Each row below holds a small network's activations on one input, seen along a few directions.
Each table varies a few parts of the input and shows all the possible inputs, shuffled.
Descriptions start from the smaller parts, as in this example, which fits no table here: line(4) and (point or line(9) or (values(2) and ring(8))).
Shared parts are said once, and a part with two or three values counts as separate values.
(in the rows, 128 means zero)

Other details of the inputs shift rows strongly along two fixed directions, in all tables alike. That doesn't count.

A family of inputs:
R1: [ 82 102 129  96 151 106 149 158  95 140 153 172 141 159  97 127]
R2: [152 124 107 171 114 133 111 131 129 131 116 119 124 108 171 164]
R3: [ 67  99 130  97 130  86 150 149 118 162 168 171 103 115 105 133]
R4: [138 121 109 131 108 152 135 104 148 138 124 110 111 115 123 115]
R5: [ 72 102 133  97 130  87 150 146 120 160 164 168 104 114 107 131]
R6: [150 149 143 157 129 133  92 146 134 103 110 114 139 116 150 135]
R7: [ 93 117 129 120 161  70 105 157  92 150 159 200 145 164 131 187]
R8: [ 80 125 133 114 147  56  89 161 108 159 161 202 130 139 126 172]
R9: [136 129 109 124 120 154 142 109 124 121 128 105 140 140 117 114]
R10: [156 143 153 152 126 115 120 130 139 118 108 113 117 101 171 148]
R11: [100 109 105  64  99 175 174  67 173 158 148 106  88 127  38  40]
R12: [149 150 155 143 133 130 105 139 135 105 101 117 138 118 149 123]
R13: [156 138 129 152 138 152 111 138 122 101 119 107 148 146 134 137]
R14: [158 143 131 167 117 139 104 124 147 116 122  92 113  98 152 145]
R15: [152 133 115 154 128 133 126 131 108 113 114 116 152 135 165 155]
R16: [ 66 110 144  88 142  90 138 162 109 147 150 181 128 132 100 115]
R17: [141 146 151 143 134 123 104 147 130 108 108 125 139 119 149 130]
R18: [158 130 118 152 112 144 127 110 144 128 106 109 118 110 157 135]
R19: [ 94 103 123 133 154  92 125 183  79 133 151 179 152 153 137 172]
R20: [151 134 110 150 123 146 126 123 116 114 120 106 148 136 148 143]
R21: [157 140 129 135 129 137 144 113 118 114 101 111 148 138 154 128]
R22: [159 140 125 138 127 143 140 111 121 112 104 105 148 137 151 127]
R23: [156 141 146 131 143 145 130 127 125 104 104 112 146 148 132 118]
R24: [158 139 121 138 124 149 138 109 123 111 108 101 146 137 145 125]
R25: [159 144 143 151 119 134 117 117 152 115 114  95 112 100 152 133]
R26: [155 136 127 158 139 148 108 145 117 102 121 112 151 145 139 146]
R27: [127 132 145 113 121 127 141 111 151 133 129 115 103 108 117 106]
R28: [138 125 127 122 115 134 150 104 143 140 110 125 111 118 136 113]
R29: [ 89 106 119  99 140  95 166 142  88 149 141 171 144 147 127 137]
R30: [ 63 106 130  98 138  94 128 168 108 147 163 179 128 131  95 123]
R31: [108 138 115  51 122 158 158  45 163 148 149 118 112 161  40  59]
R32: [150 151 148 144 128 140 101 135 141 103 106 108 136 118 139 118]
R33: [105 121 115  53 114 174 188  67 151 139 142 101 118 153  37  33]
R34: [147 124 118 152 117 127 128 124 131 134 111 127 121 112 165 148]
R35: [156 144 118 154 128 108  95 103 144 143 116 142 115 121 175 176]
R36: [ 80 100 121 143 135  70 119 179  96 155 167 178 117 107 151 188]
R37: [148 137 138 119 137 159 134 117 135 107 116 105 139 151 105  99]
R38: [ 72  85  95 112 120 102 146 145 110 171 165 175 111 122 113 144]
R39: [156 143 138 152 117 138 114 116 153 117 119  93 111 100 145 132]
R40: [132 144 132 130 121 154 105 127 149 114 129 104 127 122 100  97]
R41: [170 148 151 138 143 148 127 124 128  98  93 104 148 146 142 120]
R42: [103 108 109 128 135 102 143 151  86 138 143 159 150 142 145 160]
R43: [167 143 132 156 137 157 109 133 126  96 111  99 149 144 139 135]
R44: [102 100 115 134 127  88 142 152 104 157 134 176 121 119 161 167]
R45: [ 92 107 121 142 129  88 118 163 110 149 161 159 114 107 141 171]
R46: [ 83 126 126  53 112 177 150  90 173 139 160 105 101 136   4  15]
R47: [ 80  99 102 103 131 109 155 142  92 149 160 162 141 148 109 136]
R48: [159 144 141 153 118 136 115 117 152 115 116  94 112  99 150 134]
R49: [129 142 135 125 123 149 109 128 147 114 128 109 127 122 102  97]
R50: [153 137 132 140 137 154 119 131 126 103 118 107 145 147 123 124]
R51: [155 126 115 166 116 128 118 129 129 129 109 123 124 109 176 161]
R52: [156 142 136 156 117 137 112 119 150 117 121  95 111  99 147 136]
R53: [162 142 128 137 127 143 142 110 121 111 100 104 148 137 153 126]
R54: [156 130 122 149 114 138 131 112 141 129 104 115 118 112 160 135]
R55: [ 87 122 128  98 134  73 114 122 133 171 170 175  95 125 109 151]
R56: [160 133 127 155 118 129 130 118 135 128  97 121 122 111 175 146]
R57: [147 137 135 121 136 161 132 118 135 107 118 104 139 151 103 100]
R58: [111 126 137  53 130 180 174  81 158 126 136 101 118 162  25  25]
R59: [ 83 114 129 132 140  89 107 183  99 137 152 175 138 125 131 156]
R60: [156 154 152 144 128 143 102 131 144 101 101 104 136 118 141 114]
Description of these inputs: ring(5) and (point or line(11)).
Q: Changing only the ring(5) part turns R44 into R5. The same change can be made to R11. Which row results?
A: R52
Q: Change only the line(11) part in R15. List by row number the other rows that result.
A: R9, R20, R21, R22, R24, R29, R33, R42, R47, R53
Q: Start at R41 and move only the line(11) part, one step at a time. The first step leads to R23. Which rows follow, in order?
A: R58, R1, R37, R57, R19, R50, R43, R13, R26

A family of inputs:
R61: [ 78 102 125 121 137  90 131 173  98 146 156 176 130 126 126 151]
R62: [ 56  88 111  78 122 108 166 136 120 170 172 168 104 125  76 104]
R63: [225 179 144 182 115 179  93  87 171  81  69  48 131 109 176 124]
R64: [152 143 128  77 130 220 177  77 140  88 109  61 162 184  43  22]
R65: [ 92 114 132 133 151  68 113 176  89 144 148 190 141 136 153 182]
R66: [ 60 103 120  49 121 140 166 109 144 158 174 143 103 142  23  51]
R67: [110 118 116  84 108 151 160  80 161 150 144 114  96 124  73  75]
R68: [115 106 111 165 127  81 121 165  96 149 138 168 126 109 188 201]
R69: [201 174 141 122 100 222 127  47 204  90  87  22 110 119  86  37]
R70: [138 142 134  76 102 202 158  59 192 120 124  62  99 126  38  14]
R71: [ 65  98 108  50 109 144 180  90 153 170 172 136  89 131  29  51]
R72: [207 168 147 203 130 145  75 140 135  80  80  82 150 112 203 169]
R73: [228 187 156 182 125 182  82  99 168  68  68  46 142 118 170 121]
R74: [158 130 124 187 130  86 103 149 106 132 108 148 134 107 224 216]
R75: [224 182 149 184 121 176  87  97 165  76  70  51 138 113 177 128]
R76: [109 133 140  86 132 150 135 111 148 126 143 118 121 144  62  72]
R77: [ 54  97 123  90 144  84 139 165  98 159 175 192 126 142  93 136]
R78: [211 164 133 162 100 193 121  70 183  97  78  38 111  98 151  95]
R79: [ 62 107 127  47 126 144 162 113 144 152 173 140 107 147  17  46]
R80: [108 127 127  84 121 149 146  98 153 139 143 118 110 133  69  74]
R81: [206 163 138 204 123 143  83 131 137  89  80  83 142 105 209 172]
R82: [222 167 132 181 105 176 107  75 173  96  73  50 119 100 181 130]
R83: [ 92 109 124 133 142  68 121 167  92 153 147 189 133 128 160 185]
R84: [ 58  84 105  80 117 108 172 128 122 177 173 167  97 120  80 107]
R85: [137 146 143  75 111 202 150  70 188 111 125  63 107 133  32  12]
R86: [ 94 109 122 131 138  72 125 160  96 155 147 185 129 127 157 181]
R87: [201 180 154 122 112 222 115  61 199  78  87  22 121 129  79  35]
R88: [124 116 119 151 167 105 129 188  48 107 120 174 197 184 171 188]
R89: [117 117 123 154 137  73 114 161  96 146 133 175 133 120 186 199]
R90: [ 73  95 111 113 129  89 142 156 103 162 164 178 118 124 121 150]
R91: [116 114 121 154 135  73 117 158  97 149 133 175 131 118 187 199]
R92: [ 54  86 108  77 120 107 169 133 120 173 174 169 101 124  75 104]
R93: [ 79 106 134 119 145  92 124 182  96 136 157 175 138 135 117 146]
R94: [224 175 139 181 110 178  99  82 172  88  70  49 126 105 179 127]
R95: [223 173 136 181 108 177 102  80 172  91  71  49 123 103 180 128]
R96: [ 66  96 106  51 107 145 183  87 154 172 172 135  87 129  30  52]
R97: [124 111 118 154 165 106 129 192  46 106 121 168 201 180 169 186]
R98: [167 139 130 204 136  91  84 168 101 113 102 141 148 108 232 222]
R99: [136 135 134 147 136 102 110 142 117 128 121 145 135 126 163 164]
R100: [192 152 134 182 162 129 108 161  72  75  80 123 202 175 208 189]
R101: [ 55  90 113  78 124 107 163 139 119 167 172 168 107 127  74 103]
R102: [ 62 100 112  48 113 144 176  95 151 166 173 137  94 135  24  48]
R103: [111 116 133 160 143  85 105 189  90 126 136 168 146 121 172 186]
R104: [115 127 142 154 157  72  96 184  87 126 133 178 152 137 173 194]
R105: [135 138 143 149 146  99 101 155 110 119 122 149 144 133 161 167]
R106: [ 79  99 119 121 132  90 136 166 101 152 156 174 125 122 130 152]
R107: [ 93 113 129 130 147  71 117 169  93 147 147 187 137 134 150 178]
R108: [134 124 122 146 125 102 124 128 121 142 124 145 122 116 169 169]
Q: Changing only one part turns R87 into R76. The same change can be made to R79. Which row results?
A: R73
Q: Changing only one part turns R107 into R66. The same change can be made to R74. Which row results?
A: R68
Q: Describe the family of inputs behind these rows.
A: line(4) and (point or line(11))
Q: List by row number the other rows that have the line(4) part in common with R61.
A: R62, R64, R70, R78, R84, R85, R92, R93, R101, R103, R106
Q: Change only the line(4) part in R83. List by row number the other rows that result.
A: R63, R81, R106

A family of inputs:
R109: [163 154 147 137 133 166 113 120 145  91 106  86 141 135 117  99]
R110: [ 89  96 110 131 144  92 145 177  71 141 150 177 153 147 144 170]
R111: [107 123 127 110 129 116 126 124 134 144 146 144 116 129 106 123]
R112: [171 141 121 148 114 167 129 102 146 110 102  83 129 122 141 114]
R113: [159 153 143 138 122 161 107 114 158 104 112  87 124 120 118 100]
R114: [ 85 107 129 120 147  79 128 171  89 146 149 188 142 141 136 164]
R115: [100 105 108 110 117 130 150 121 127 150 149 137 115 125 104 117]
R116: [ 88 110 114  79 126 126 157 109 129 154 154 149 116 144  77  96]
R117: [107 118 122  97 137 128 152 123 113 134 141 142 140 156  98 111]
R118: [ 86 101 111  84 123 136 171 122 120 149 150 142 124 142  78  90]
R119: [172 150 127 143 116 156 119  89 156 115 104  89 122 121 141 120]
R120: [187 162 146 155 135 157 106 115 138  89  91  87 150 140 151 127]
R121: [ 97 119 126  94 131 121 137 123 131 145 149 147 119 140  88 107]
R122: [ 84 107 117  79 117 120 163 101 142 165 155 147  97 124  82  95]
R123: [165 138 124 144 105 159 136  94 159 122 106  84 109 104 142 112]
R124: [ 71 103 131 116 145  85 126 183  92 143 158 185 137 133 121 150]
R125: [151 148 144 131 113 151 116 105 169 117 116  88 104 101 117  96]
R126: [167 156 143 152 119 156  98 114 161 104 110  84 121 109 132 114]
R127: [152 130 128 186 146  85 102 173  82 117 106 159 162 129 221 217]
R128: [161 139 139 209 140  69  77 179  98 121 104 155 140  98 246 238]
Q: Describe the family of inputs behind these rows.
A: line(4) and line(5)
Q: Changing only the line(4) part turns R118 into R124. The same change can be made to R115. Which row results?
A: R126
Q: Start at R120 and move only the line(5) part, one step at a time. The first step leads to R114. Which rows follow, in order?
A: R121, R111, R128
